These are the activations of a small network on made-up records, seen along a few directions, one row for each record.
After each row come some of the record's fields: ZES, NAGI, NUGE, ZEFI.
Not every record has every field; a missing one is written none.
Other fields move the rows too, some of them a lot.
In the rows, zero is written as 500.
Random noise pushes rows far along 21 fixed directions. That doesn't count. These rows show it; they differ only by the noise:
[496 719 666 766 592 382 660 547 511 233 436 660 795 594  91 386 331 618
 450 417 647 246 548 541 733 520 380 491 499 432 621 688 543]
[572 595 406 590 457 482 273 446 432 648 649 389 135 405 331 463 424 552
 322 509 508 445 720 280 351 517 403 471 362 514 586 501 459]
[615 383 720 437 579 532 451 531 406 514 601 435 546 439 355 563 526 479
 443 427 573 409 538 492 592 586 436 436 565 570 299 585 123]
[415 437 489 257 558 520 491 373 519 548 529 197 454 418 497 675 524 559
 565 531 529 561 475 445 296 529 325 424 526 569 431 506 476]
[375 593 436 447 294 302 809 489 572 639 706 566 456 694 641 503 522 320
 624 427 289 526 322 477 370 352 501 408 673 576 351 551 646]
[456 521 446 544 532 501 630 649 561 516 414 426 581 463 648 604 564 423
 391 492 518 644 506 585 377 388 597 492 417 458 599 632 420]
[312 647 642 767 519 515 499 366 302 433 483 351 549 273 411 421 173 589
 538 370 410 436 448 458 723 760 377 656 370 294 543 335 503]
[452 561 679 693 461 443 706 606 627 466 362 625 728 605 614 641 301 422
 486 411 496 566 512 761 793 409 686 493 553 427 428 525 531]
[593 626 599 657 720 373 197 518 680 210 374 808 467 528 360 470 627 416
 441 574 696 501 745 587 455 380 348 613 571 345 629 653 410]
[299 328 507 588 481 436 435 487 441 311 249 582 688 304 517 353 370 582
 561 462 666 722 412 476 697 310 458 734 328 623 524 619 685]
[540 404 647 535 396 363 488 548 417 263 354 310 687 236 334 434 549 445
 453 265 606 509 497 485 644 489 485 652 432 500 380 585 199]
[630 442 635 399 730 588 391 606 546 591 354 472 624 369 617 643 628 306
 285 449 491 640 624 731 440 429 588 595 588 628 529 430 352]
[399 379 725 321 711 770 264 358 286 510 194 646 607 367 649 467 403 414
 527 534 551 505 498 592 702 492 516 637 679 666 650 334 645]
[374 368 550 319 566 558 505 232 251 678 459 313 428 386 512 604 451 410
 709 658 477 518 572 589 493 611 434 445 716 668 492 399 378]
[585 487 541 369 547 393 551 451 338 624 552 482 319 410 444 454 379 568
 590 472 317 350 444 578 378 450 598 484 421 555 527 284 210]
[570 649 507 614 428 278 782 592 308 414 590 484 578 480 376 278 396 621
 539 303 257 347 437 515 570 399 325 616 432 540 336 433 387]
[330 417 484 492 445 666 478 512 294 606 531 452 344 450 722 468 448 545
 545 478 578 648 565 438 616 483 612 477 511 449 462 659 427]
[512 369 413 550 302 587 646 746 508 504 392 517 680 482 412 444 318 499
 498 451 458 484 433 468 536 295 640 527 361 544 531 648 469]
[579 644 311 865 696 672 416 488 316 744 718 473 205 545 707 476 525 551
 335 779 381 701 611 477 540 580 434 552 316 352 411 507 322]
[332 646 501 624 515 399 393 266 581 578 680 501 397 444 483 403 609 465
 471 450 486 745 548 479 568 673 482 630 539 483 485 438 696]
[634 637 410 519 453 452 529 569 595 412 385 413 551 551 555 466 486 368
 353 352 454 384 421 451 444 396 482 591 503 430 539 391 795]
[492 604 770 473 715 702 494 595 378 486 467 426 613 399 422 571 430 595
 287 354 558 413 610 505 556 623 389 444 526 507 586 604 384]
[413 461 807 356 492 526 377 440 656 297 383 558 554 371 529 618 493 582
 648 446 402 668 394 572 534 473 437 577 468 394 347 472 214]

[515 403 524 461 359 627 346 441 319 543 374 359 354 430 517 546 419 390
 477 523 614 456 610 374 637 455 598 451 575 538 449 572 404] -> ZES=bopa NAGI=milus NUGE=nufar ZEFI=rom
[495 482 660 627 695 365 659 503 541 560 615 492 596 493 766 625 609 469
 359 421 554 734 319 636 624 650 526 490 434 535 291 503 492] -> ZES=nep NAGI=none NUGE=none ZEFI=miri
[569 438 400 703 680 677 593 620 430 599 590 330 552 505 582 448 465 356
 415 454 657 763 495 551 664 669 602 552 663 425 290 842 785] -> ZES=bopa NAGI=milus NUGE=nufar ZEFI=miri
[599 477 604 398 653 553 440 510 547 512 550 499 653 545 540 716 571 278
 422 656 367 300 184 344 260 456 258 392 549 599 364 456 261] -> ZES=bopa NAGI=milus NUGE=dof ZEFI=biraz
[249 539 487 365 404 374 462 524 522 471 574 442 554 497 607 508 498 527
 536 251 644 381 555 463 497 373 612 494 535 408 553 446 456] -> ZES=nep NAGI=milus NUGE=nufar ZEFI=rom
[546 488 635 324 550 840 457 417 417 611 481 568 475 584 607 548 636 361
 522 581 454 517 338 503 529 538 768 368 725 474 543 619 412] -> ZES=bopa NAGI=milus NUGE=dof ZEFI=biraz
[583 546 453 546 397 465 675 745 466 589 589 245 548 429 439 456 399 736
 224 191 494 558 655 441 595 488 536 486 341 647 365 588 605] -> ZES=nep NAGI=milus NUGE=dof ZEFI=rom
[725 289 554 363 503 555 413 479 454 485 420 397 330 352 445 498 398 342
 623 478 398 473 408 478 379 655 428 542 583 487 387 415 526] -> ZES=nep NAGI=none NUGE=none ZEFI=biraz
[289 505 649 395 566 577 545 545 440 458 560 618 548 526 610 546 565 677
 491 537 542 498 358 371 498 448 462 363 377 541 501 660 237] -> ZES=bopa NAGI=milus NUGE=nufar ZEFI=rom
[592 526 688 409 571 348 379 438 557 490 515 468 455 277 621 392 681 506
 340 139 424 652 504 663 575 656 654 719 451 493 466 156 539] -> ZES=nep NAGI=none NUGE=none ZEFI=biraz
[396 378 502 306 338 433 359 364 497 501 454 581 513 454 563 403 445 413
 640 396 430 343 426 337 491 583 385 580 655 665 559 190 864] -> ZES=bopa NAGI=milus NUGE=dof ZEFI=dor
[382 421 634 328 526 521 349 545 375 493 514 565 391 374 524 413 437 615
 525 291 584 562 695 505 529 365 455 557 617 594 475 626 525] -> ZES=bopa NAGI=none NUGE=none ZEFI=dor
[564 616 489 362 747 432 304 406 628 312 441 424 603 523 461 523 631 547
 454 476 615 285 433 500 370 494 391 550 498 385 621 306 602] -> ZES=nep NAGI=milus NUGE=nufar ZEFI=miri
[195 574 609 533 562 397 582 537 534 473 601 512 773 384 573 462 487 440
 468 209 519 595 389 516 495 486 480 601 578 505 532 601 683] -> ZES=bopa NAGI=milus NUGE=dof ZEFI=biraz
[647 619 409 592 430 353 773 571 426 425 588 576 692 673 476 365 641 351
 653 526 220 408 339 628 520 296 436 605 657 479 209 473 231] -> ZES=nep NAGI=mapu NUGE=mun ZEFI=biraz
[489 404 373 507 219 682 451 638 363 507 467 280 489 359 504 420 633 554
 371 411 593 471 632 344 582 582 714 505 292 373 612 538 158] -> ZES=nep NAGI=none NUGE=none ZEFI=rom
[507 641 590 608 353 327 643 507 511 439 597 582 504 616 529 477 583 508
 365 422 437 415 468 346 579 496 321 408 468 600 431 545 610] -> ZES=bopa NAGI=none NUGE=none ZEFI=rom
[449 584 341 704 451 519 650 601 472 462 560 355 523 645 868 567 606 256
 412 528 553 490 264 389 509 463 600 440 461 209 399 678 476] -> ZES=bopa NAGI=milus NUGE=mun ZEFI=miri
[445 606 675 315 539 458 489 306 423 483 503 625 321 595 763 515 599 607
 435 515 459 529 246 344 508 370 416 389 481 687 404 448 611] -> ZES=bopa NAGI=mapu NUGE=mun ZEFI=biraz
[509 321 714 383 592 217 184 609 710 466 587 577 630 308 568 594 537 466
 301 235 548 599 485 454 460 256 303 653 415 800 183 378 425] -> ZES=bopa NAGI=milus NUGE=nufar ZEFI=biraz
[425 599 493 497 275 396 635 456 431 268 294 401 492 420 341 428 543 739
 658 450 558 468 772 571 577 548 561 457 459 396 719 541 346] -> ZES=nep NAGI=mapu NUGE=mun ZEFI=miri
[389 773 723 524 620 495 639 603 650 557 424 566 511 440 671 689 327 627
 314 384 253 649 512 594 352 519 401 453 404 554 646 400 689] -> ZES=nep NAGI=milus NUGE=dof ZEFI=rom
[249 634 315 583 475 344 582 353 457 529 615 477 613 496 337 462 602 378
 621 759 350 445 361 439 264 351 373 549 419 534 605 486 165] -> ZES=nep NAGI=mapu NUGE=mun ZEFI=dor
[642 587 752 366 444 565 793 688 460 437 377 638 424 559 605 546 492 362
 498 402 245 428 368 575 350 446 556 333 624 474 522 658 373] -> ZES=nep NAGI=none NUGE=none ZEFI=biraz
[560 441 553 439 607 522 626 483 586 567 483 501 551 499 554 510 626 474
 414 471 545 658 384 621 504 649 645 482 490 575 572 512 681] -> ZES=nep NAGI=none NUGE=none ZEFI=dor
[556 270 439 593 516 465 510 584 363 636 546 596 608 502 428 342 340 359
 581 420 582 210 644 642 718 725 742 555 600 486 624 274 526] -> ZES=bopa NAGI=milus NUGE=dof ZEFI=dor
[630 765 457 308 419 768 603 585 655 397 350 340 612 683 640 545 588 661
 382 383 286 474 432 545 522 366 501 552 495 346 440 315 682] -> ZES=nep NAGI=none NUGE=none ZEFI=dor
[471 288 664 464 498 551 286 573 519 581 549 540 375 282 411 506 289 309
 549 389 472 560 504 417 407 594 488 532 581 532 421 604 484] -> ZES=nep NAGI=milus NUGE=nufar ZEFI=biraz
[587 485 809 244 323 606 681 551 421 610 553 527 356 488 447 522 596 427
 515 330 304 528 565 541 502 624 605 326 732 613 377 622 218] -> ZES=nep NAGI=mib NUGE=lurib ZEFI=dor
[245 753 722 550 468 628 473 355 465 514 533 594 673 531 413 629 508 315
 489 605 332 473 377 398 479 433 279 462 675 540 485 587 293] -> ZES=nep NAGI=none NUGE=none ZEFI=miri
[698 728 522 770 449 525 636 667 446 503 639 305 549 595 518 577 574 430
 151 434 378 486 568 338 543 480 152 441 495 520 214 715 498] -> ZES=nep NAGI=milus NUGE=mun ZEFI=miri
[593 309 541 564 428 563 362 531 334 392 445 314 544 358 457 555 360 569
 575 489 567 368 572 439 664 566 317 554 418 407 304 414 206] -> ZES=nep NAGI=none NUGE=none ZEFI=biraz
[370 658 636 505 602 594 347 376 478 557 524 457 418 439 335 576 413 532
 405 486 598 491 635 489 491 508 528 440 569 475 661 618 493] -> ZES=bopa NAGI=none NUGE=none ZEFI=dor
[508 558 438 526 402 577 548 526 524 297 339 406 467 539 550 512 662 520
 518 599 537 513 623 416 473 618 395 428 503 352 623 650 532] -> ZES=nep NAGI=milus NUGE=dof ZEFI=rom

Here are new rows. What are their fields?
[616 337 391 546 400 455 598 499 530 466 406 375 532 403 278 331 147 445
 795 350 418 519 440 670 627 589 734 670 609 383 394 458 828] -> ZES=bopa NAGI=milus NUGE=dof ZEFI=biraz
[433 539 734 554 541 598 365 486 444 642 601 569 483 423 432 513 271 568
 389 341 443 430 642 550 707 633 540 520 495 516 492 319 469] -> ZES=nep NAGI=none NUGE=none ZEFI=biraz
[421 515 422 643 411 420 513 435 331 407 410 335 622 378 438 399 578 465
 501 463 610 559 704 519 685 546 431 637 568 545 460 507 451] -> ZES=bopa NAGI=mapu NUGE=mun ZEFI=biraz
[607 548 580 523 502 562 533 678 541 497 487 616 466 447 631 459 452 413
 429 346 292 460 418 526 377 591 467 586 467 362 587 357 564] -> ZES=nep NAGI=none NUGE=none ZEFI=dor
[543 567 589 465 652 561 561 341 472 522 640 442 739 556 334 440 702 266
 463 501 482 478 207 480 567 629 443 574 720 592 302 529 475] -> ZES=bopa NAGI=mapu NUGE=mun ZEFI=dor
[393 567 476 369 485 509 366 303 655 582 580 217 404 419 593 704 552 501
 424 486 484 693 509 351 332 627 258 489 548 587 370 375 754] -> ZES=bopa NAGI=mapu NUGE=mun ZEFI=biraz
[563 393 475 364 408 579 460 513 566 345 441 443 442 534 456 448 513 591
 614 451 587 528 487 428 508 516 391 526 539 417 391 601 658] -> ZES=nep NAGI=none NUGE=none ZEFI=dor
[640 297 416 545 436 322 601 453 460 480 407 560 517 462 427 339 545 458
 654 565 438 686 572 693 632 451 493 643 560 708 352 477 642] -> ZES=nep NAGI=none NUGE=none ZEFI=biraz
[430 539 617 335 739 495 377 334 596 518 548 637 577 556 424 536 632 466
 546 603 528 485 462 551 430 542 441 457 674 645 570 462 581] -> ZES=bopa NAGI=milus NUGE=nufar ZEFI=miri
[604 709 538 485 807 375 409 356 579 293 357 624 506 452 407 333 762 503
 495 486 540 650 564 750 469 498 588 686 621 461 669 496 635] -> ZES=bopa NAGI=none NUGE=none ZEFI=miri
[338 788 607 397 478 415 678 342 526 456 353 234 601 433 501 718 698 472
 413 526 453 504 480 593 374 474 635 350 472 469 703 477 175] -> ZES=nep NAGI=milus NUGE=nufar ZEFI=miri
[357 483 626 599 529 453 466 492 636 514 539 649 369 394 451 607 467 449
 433 572 565 624 439 403 282 643 432 411 324 440 716 660 436] -> ZES=nep NAGI=none NUGE=none ZEFI=dor
[399 675 619 618 505 204 499 378 681 443 688 603 443 536 269 547 448 486
 517 416 550 473 459 494 422 472 459 441 505 441 483 587 478] -> ZES=bopa NAGI=none NUGE=none ZEFI=biraz
[559 495 549 407 490 702 533 600 417 433 379 673 513 538 383 321 396 544
 500 473 508 249 364 375 519 570 676 446 469 456 749 527 566] -> ZES=bopa NAGI=milus NUGE=nufar ZEFI=dor
[276 510 502 462 497 510 427 478 373 544 555 690 478 628 824 495 563 317
 482 443 690 131 385 363 493 525 691 364 572 324 841 381 515] -> ZES=bopa NAGI=none NUGE=none ZEFI=dor
[629 469 370 580 520 337 454 631 429 578 646 660 528 555 385 324 388 617
 521 396 478 410 657 640 632 203 543 672 486 606 308 379 355] -> ZES=bopa NAGI=none NUGE=none ZEFI=dor
[486 440 480 357 682 420 363 506 319 483 543 417 417 401 530 578 470 533
 468 530 599 158 454 343 196 424 268 401 387 505 645 408 246] -> ZES=nep NAGI=none NUGE=none ZEFI=biraz
